These are the activations of a small neural network, seen along a few directions. Each row is one input.
Each table varies a few parts of the input and shows all the possible inputs, shuffled.
A made-up example of a description, with smaller parts first: one of 5 places around a ring, together with either a single point or (one of 2 separate values, together with one of 4 places along a line) or one of 9 places along a line.
Shared parts are said once, and a part with two or three values counts as separate values.

Other details of the inputs vary at random and push rows far along two fixed directions, the same in every table; ignore that.

Rows:
R1: [ -3  21  24  31 -41 -36  15   1 -15  -4   3 -12 -14  27]
R2: [ 16   8  22  31 -29 -31  20 -35 -23  -5  30   3   9   4]
R3: [-62  -6 -35 -33  58   7 -47  34  92  24 -43  41  36  -4]
R4: [ 34   2 -13 -36 -57   0   7  17 -48 -10  12 -12 -53   4]
R5: [  6 -48  -6 -40  35  25 -15  37  26  20   1  -3  -1 -30]
R6: [ 11 -39  -2 -19  -7  21   9  10   1  14  -2  -6 -22  -7]
R7: [ 14  18  10  34 -29  -1  24 -43 -25 -22   9  -4   8  20]
R8: [-60   6  18  39  93  24 -10 -12  67  23 -35  26  56 -12]
R9: [-29  35  -2  18  50   4  12  13  33  19  -6  41  36 -11]
R10: [ 15   6  21  33 -38 -31  23 -15 -18  10  34   3  10   5]
R11: [-37   3 -18 -11  69  44   3  31  49  17 -38  32  14 -17]
R12: [-18  42  30  44  -9 -54  13   0   2   6  15   8  23  19]
R13: [  8  -7 -17 -25  -4  21 -16  27  -9   2   2 -14 -26  -9]
R14: [ -2  -4 -12 -29  40  23 -20   2   6  -9 -20 -12   2  -7]
R15: [ 18 -56 -18 -61  12  40  -6  22  -2  28  -9  -6 -29 -26]
R16: [-25 -13  -8  -8  79  53 -18   3  49  -1 -35   3  29 -14]
R17: [ -9  22  34  58  -7 -33   2 -28   0  -7  26  -2  35   5]
R18: [  1  -6  -8   1  16  21  -9  23  13   5  17   8  10 -19]
R19: [ -7  49  17  26  14 -31  10 -21  -1 -19   3  12  28  20]
R20: [  2  16  19  33 -33 -30  26 -29 -24 -13  -1  -1  -8  16]
R21: [ 47 -22  -3 -39 -41 -24  21 -10 -47 -13  17  -4 -43  -4]
R22: [ -9 -15  -6 -31  36  12  -2  -1   2  13 -26   7  -5 -17]
R23: [ -4 -11 -29 -50  32  43   0  29   8  19 -22  18 -14 -26]
R24: [  9 -26  -4 -28  -6   8  15  18  -3  11 -15  -1 -30  -3]
R25: [ -3  13   8  18  13  15 -11 -24  -5 -10  -1  -7  27   2]
R26: [  5  16 -12  45 -89 -58 -27 -15  -1 -10  23  -9  10  34]
R27: [ 45 -56 -15 -61 -28  22   1  -7 -41   0   6 -19 -52 -18]
R28: [ 18  24   5  38 -40 -14  24 -13 -23  -1  38  15   9   2]
R29: [ 42 -60 -13 -56 -40  22  -8  22 -34   7  12 -34 -51 -18]
R30: [ 15  23   8  26 -27  -3  16 -46 -35 -12  13  -3  15  13]
R31: [-16  -9  -1 -32  27   5 -10  28  12  20 -22  -3 -10  -9]
R32: [-27  18   0  86 -62 -41 -27 -27  22   1  26  12  60  29]
R33: [ 45 -44 -28 -54 -40  41  -9  25 -38  -3  16 -21 -53 -21]
R34: [  9  -2 -15 -39  48  15   9  -2   7  -4 -15  20   7 -10]
R35: [ -8 -66 -55 -56   3  36 -31  16  43  24  -8  30   6 -15]
R36: [ -3  23  24  29 -32 -37  12 -19 -19 -20  -2 -12 -14  24]
R37: [ 57 -33 -22 -71 -15  10  -4   8 -31 -28  11 -25 -48  -6]
R38: [-17  53  13  39   0 -31  11   6   4  -3  13  21  20  13]
R39: [ 55 -20  -8 -30 -39   5   6 -16 -39 -28  27 -21 -26  -2]
R40: [ -1  19  22  31 -30 -34  -5 -22 -26 -12  12 -27  -2  12]
R41: [ -1  13  23  38 -31 -31   2 -18 -16 -21   7 -27 -10  19]
R42: [-21   4  16  28   4 -12  -6  14  18   6  -5 -20   2  11]
R43: [ 18  -9 -16 -27   3   9 -10  33  -2  -3  15  -4 -24 -10]
R44: [ 32 -18 -13 -36  13  21   9 -14  -9  -8   7   6  -5 -10]
R45: [-12  40  11  39   6  -9  23 -32  -3 -17 -14  11  25  22]
R46: [ -2 -44  -5 -39  37  36 -27  10  12  10 -16 -13  -5 -28]
R47: [-19  13  29  58  -4 -11  -2 -25   8  -8   3 -12  23  10]
R48: [  4 -14 -24 -56  48  37  -2   1   0   3 -30  10  -4 -14]
R49: [  6 -23  -2 -28  -3   4 -15  25  -6  12  -1 -27 -24  -8]
R50: [ 12 -25 -15 -10  -9  39  -6  23  -1  -3   5  -9 -24 -10]
R51: [-38 -29   4   1  67  39 -21  30  58  26 -27  -1  24 -18]
R52: [  7  25   4  39 -45  -1  17 -19 -31   4  25   5   6   5]
R53: [ 42 -44 -19 -70 -36  11  12  19 -40  13  -1 -15 -58 -14]
R54: [-13 -16   3 -24  60   2 -21  17  32   4 -10  -1   7 -20]
R55: [-62  23   2  46  85  42  -5  10  68  27 -26  37  57 -12]
R56: [ -3  29  23  22 -30 -40   5 -23 -30 -10   3 -11  -7  17]
R57: [  9  27  11  32 -25 -16   6 -25 -18 -33   3 -23  -1  25]
R58: [-25  26  18  31  30 -27  16   2  23  24  -1  25  37  -1]
R59: [ -6   1   8 -21  32 -18  -4   8  11  -3  -6   7  -4  -5]
R60: [-58  37   8  19  97  18 -10  -1  62  -1 -48  23  47   5]
R61: [-40  42  -9  61 -61 -57   8 -33  17   3  11  38  52  31]
R62: [-24  44  14  66 -17 -16   2   0   3 -10   9  -6  13  22]
R63: [ 42 -27   0 -29 -48 -25   2  21 -34  -5  30 -29 -44   2]
R64: [ 34  -4 -12 -28 -57   2  14  22 -38 -20   8 -12 -60  12]
R65: [-16  57  18  36  -1 -26   6 -31 -14 -17  -5   2  26  26]
Description of these inputs: one of 5 places around a ring, together with either a single point or (one of 3 separate values, together with one of 4 places along a line).
- Change only the choice among 3 separate values in R44. List by row number the other rows that result. => R7, R30
- Which other rows agree with R45 in the place on the ring of 5? List them by row number. => R9, R11, R20, R21, R22, R23, R24, R34, R48, R53, R58, R61
- Change only the place on the line of 4 in R38. List by row number the other rows that result. => R12, R19, R59

Rows:
R66: [ 12  11  31  37 -21 -16  14 -10 -20  10  28 -11   5   4]
R67: [ 47 -37 -37 -42 -33  21   2 -16 -19 -24  11   9 -27  -3]
R68: [-17 -65 -43 -53 -18  28 -44  54  44  29 -12   8 -25 -20]
R69: [-13  29  16  66 -34 -17   9 -57  -4 -16   9  15  42  22]
R70: [ 43 -29 -41 -40 -31  25  -7 -15 -25 -16  15   7 -20 -11]
R71: [ 13 -22 -31 -57  30  51   7  24   3  15  -9  15 -10 -19]
R72: [ 32 -37  -8 -41 -36  12  14   8 -29   9  19   2 -41 -16]
R73: [ 37 -32  -4 -16 -19  23  -6 -23 -17 -16   5 -20 -13   4]
R74: [-16  49  27  70 -30 -22  31 -39 -13  -6  13  21  26  22]
R75: [ 10 -32 -20 -44  31  48   4  12  -5  16 -16   0 -23 -23]
R76: [  7 -24  -3 -44  46  40 -12  29  -3  -4 -17 -23 -28 -27]
R77: [ 15  10  13 -14 -15 -25   2   0 -18 -20  -7 -24 -29  22]
R78: [ -6  54  12  65 -21 -24  32 -30  -7 -11  20  30  26  20]
R79: [-20  37  35  67 -22 -51  21 -20 -13   9   9  -2  24  13]
R80: [ 43 -47  -4 -24 -20  32  -6 -14 -25 -30  10 -36 -32  -7]
R81: [  0  39   5   8 -27 -41  17  -6  -9 -20  -3   1   0  34]
R82: [ 46 -39 -32 -46 -38  26   7 -13 -21 -18   7  -2 -18   4]
R83: [ 27 -14   1 -42 -13   0  -9  15 -34 -25   0 -42 -53   0]
R84: [-33 -16   5   1  72  27  -1  15  41  37 -19  17  25 -24]
R85: [-13  71  11  62 -24 -42  18 -24 -18 -11  16  23  28  17]
R86: [-14  23  18  14 -29 -50   2  -7  -7  -3   6   2  -3  16]
R87: [-10  27  21  80 -30 -21  15 -61  -8 -14   7  -1  42  26]
R88: [-35  15   5 -17  80  10 -27  21  39  11 -36  -1  17  -4]
R89: [ 32 -17 -21 -59 -28 -28  -2  24 -18 -11  11   0 -50   0]
R90: [ 39 -24   2 -25 -16  32   8   7 -41 -13  18 -32 -43 -15]
R91: [ -7  55   8  37 -24 -26  21 -12 -20  -4   8  11  26  18]
R92: [  6  15  15  37 -22  -6  32 -26 -22  -4   5  -1  -2  14]
R93: [  0  26   9  28 -31  -2  19 -25 -27   0  15  12   5   5]
R94: [-21  -9  -5  48 -70 -31 -18  11  12  19  14 -11   2  18]
R95: [-24   5   5  -1  79  44 -11  12  32  24 -20   9  28 -19]
R96: [  1  21  16  30 -21 -24  26 -18 -22 -10  -7  -6  -6  15]
R97: [ -2  17  -2 -19 -23 -21  -3  -5 -19 -12  -6  -2 -21  11]
R98: [-29   4 -10 -14  68   6  -9  30  46  21 -16  36  22 -23]
R99: [-39   8   0   7  72  23   3  21  53  36 -11  35  51 -16]
R100: [ 26 -22 -13  -6 -41  -2   3 -16 -14   0  25   0  12   2]
R101: [ 26  -1  13   4 -11  12  18  -8 -22  -4   9 -11 -16   6]
R102: [ 40 -14 -26 -50 -25   2  17  12 -27 -19   2   9 -48  -3]
R103: [ 13   4  -6  31 -37 -21   1 -30  -8  -6  32  16  24   4]
R104: [-31 -17 -15   0  67  45 -22 -14  40  17 -30  11  41 -19]
R105: [  8   7  36  45 -16 -10  14  -8 -20  -3  32 -23   1  -2]
R106: [ 38 -26 -16 -54 -33  -5  14  27 -29   3  11  -4 -36  -7]
R107: [-18   4 -16  36 -72 -29 -16  24  21  17  22   5  20  22]
R108: [ 23 -41 -11 -22 -37   8  -7 -18 -14   1  16   1  -9 -11]
R109: [-58  57   1  55  80  15   1  -7  53  22 -12  53  71  -8]
R110: [ 43 -29 -21 -42 -30   7  16  15 -27   3  28  12 -41 -16]
R111: [ -6 -72 -23 -38   4  37 -50  64  38  17  -3 -27 -30 -23]
R112: [ -3  27  14  22 -30 -23  21 -18 -19 -13  -2  10  -3  14]
R113: [-65  43  37  62  96   6  -6   3  56   2 -32   6  58  -5]
R114: [ 12  26 -15 -20 -24 -30   1   2 -20 -19   5   6 -24  14]
R115: [ 47 -54  -6 -33 -30  16 -12  -7 -24  -1  20 -28 -24 -12]
R116: [-60  18  17  18  74 -21 -14  13  55  24 -33  11  36  -1]
R117: [ 11  27   4  25 -29  -6  35 -16 -17  -6  14  14  11  20]
R118: [ -2 -21 -20 -61  32  13 -13  21   3   3 -33 -12 -34  -8]
R119: [-10  55   6  30 -18 -52  13 -14  -1 -25   2  16   5  31]
R120: [-31   4   9  -8  87  26 -11  20  44  13 -39   8  21 -13]
R121: [-37   6  15  -8  83  11 -19  22  45  -7 -37 -11   8  -4]
R122: [-11  45  46  71 -18 -50  12 -15 -14   5  19  -9  28  16]
R123: [ 33 -36 -26 -39 -41  28  -8 -22 -30 -11   8  -4 -23 -10]
R124: [ -8  18  19  24 -29 -34  13  -8 -15   4  11   9   3   2]
R125: [ 24 -15   5  11 -19  20 -10 -25 -26 -22  17 -33  -3  -6]
R126: [-42   4  -1 -17  75   5 -11  14  48   7 -50   7   9   1]
R127: [ -8  27  45  58 -11 -35   9  -5 -15  -7  21 -23  11   3]
R128: [-20   1  -7 -37  30  -1  -7  10  23  -6 -32  11 -14   4]
R129: [  4  34   5  18 -24 -23  28  -7 -15 -12   1  10   8  20]
R130: [ 13  11  11  37 -22   2  -8 -40 -20  -9  15 -16  24   9]
R131: [-20  53  23  44 -27 -67  12  -7  -1  -2  13   5  28  33]
R132: [ -3 -57 -58 -55 -13  23 -42  64  47  23  -2  18 -27 -19]
R133: [-51 -28 -11   6  45  22 -54  51  79  43 -20   5  29 -11]
R134: [ 13 -66 -22 -45  22  36 -17   1  13  16  -9  -8  -8 -27]
R135: [ -3 -21   5 -45  42  -5 -22  32  20  12 -17 -15 -18  -8]
R136: [ 10  10  27  35  -6   7  19 -12 -19 -17  15 -20  -6   5]
R137: [-50  35  -9 -10  75   2 -14  21  50  13 -36  23  40   3]
R138: [ 40 -56   1 -24 -21  21 -13  -4 -21 -13  24 -39 -26 -19]
R139: [ -5  33  10  21 -30 -19  13 -17 -28  -6   4   8   1   7]
R140: [ 30 -20 -14 -40 -24   9  11   6 -41  -4  -7 -17 -46  -8]
R141: [-25  -6 -26 -12  60  45 -19  -4  43  14 -20  24  53 -14]
R142: [-38  -2  20  -6  79   0 -26  31  46   8 -22 -13  12 -13]
R143: [ 39 -15  -4 -41 -19  11   2  11 -42  -7   2 -25 -43  -8]
- Changing only one part turns R78 into R101. The same change can be made to R110. Which row results? => R66
- Changing only one part turns R118 into R114. The same change can be made to R116. Which row results? => R89
- What is each input in this table made of? => one of 6 places along a line, together with either a single point or (one of 3 separate values, together with one of 4 places along a line)
- Change only the choice among 3 separate values in R84. List by row number the other rows that result. => R75, R92
- A walk changes only the place on the line of 4. It starts at R114 and steps to R85. List the rest of the walk in order. => R109, R70
- Change only the choice among 3 separate values in R88. List by row number the other rows that result. => R77, R135
- A walk changes only the place on the line of 6. It starts at R125 and steps to R130. List the rest of the walk in order. => R104, R123, R141, R70

Rows:
R144: [-46  30  22  54  44 -18   0   2  45  30   1  29  59  -4]
R145: [-48  36  40  63  48 -11  -5 -22  27   4 -19  -5  48   8]
R146: [-13  40  17  56 -70 -66  -3 -15 -11 -16  15 -12   6  38]
R147: [ 14 -40 -22 -68  15  33  -5  51  -1  14 -14  -8 -50 -21]
R148: [  2  33  32  54 -52 -57  15 -10 -27   0  33 -11   6  17]
R149: [ -1  42  27  50 -39 -44   6 -36 -23 -27   7 -21   7  34]
R150: [ 16  38  37  59 -35 -37  31 -44 -42 -16  31  -7  16  16]
R151: [ 18 -44 -38 -51 -44   7 -11   7  -2   4  -2   7 -27   1]
R152: [  9   1 -17 -30 -20  -7  -3  29  -8  -9  -3  -2 -34   6]
R153: [  4 -90 -51 -61  25  75 -57  52  51  29  -1  -1 -11 -43]
R154: [ 58 -12 -11 -26 -58  -8  22 -29 -58 -24  26  -6 -30   5]
R155: [-39  22  11  17  95  38   5   0  40  14 -31  23  40 -18]
R156: [-40 -17  -2  30  80  59 -36   1  65  19 -13   6  65 -24]
R157: [  7 -59 -13 -65  59  55 -11  15  18   8 -30  -9 -21 -30]
R158: [ 50 -16 -34 -40 -87  -1  20   1 -49 -11  21   8 -51   7]
R159: [-40  65  28  74 -10 -66  -2  -9  18  -4  14  13  48  28]
R160: [-10 -64 -22 -69  42  32 -31  50  35  24 -30 -12 -31 -26]
R161: [-36  55  27  49  53 -25  -3 -18  25  -9  -8   9  49  11]
R162: [  9  51  37  56 -33 -26  32 -31 -47 -20  17 -18  -1  20]
R163: [ 47 -25 -16 -28 -61   0  12 -31 -47 -23   9 -12 -33  10]
R164: [ 12 -23 -34 -62  48  57   4   6   7   1 -26  19 -12 -21]
R165: [-60 -15   0  10  75  20 -24  22  75  39 -33  22  43 -15]
R166: [  6  64  25  53 -38 -39  23 -32 -39 -33  14 -11   3  33]
R167: [ 48 -17 -11 -25 -75  -5  26  11 -53  -5  26 -10 -56   3]
R168: [ 80 -63 -12 -97 -35  21  10  15 -67 -19  15 -41 -90 -19]
R169: [-47   6 -18  -5  72  14 -18  14  69  31 -20  50  56 -17]
- Changing only one part turns R145 into R160. The same change can be made to R149. Which row results? => R146
- What is each input in this table made of? => one of 2 separate values, together with either a single point or (one of 3 separate values, together with one of 4 places along a line)
- A walk changes only the place on the line of 4. It starts at R154 and steps to R150. List the rest of the walk in order. => R168, R161
- Change only the choice among 3 separate values in R151. List by row number the other rows that result. => R158, R169
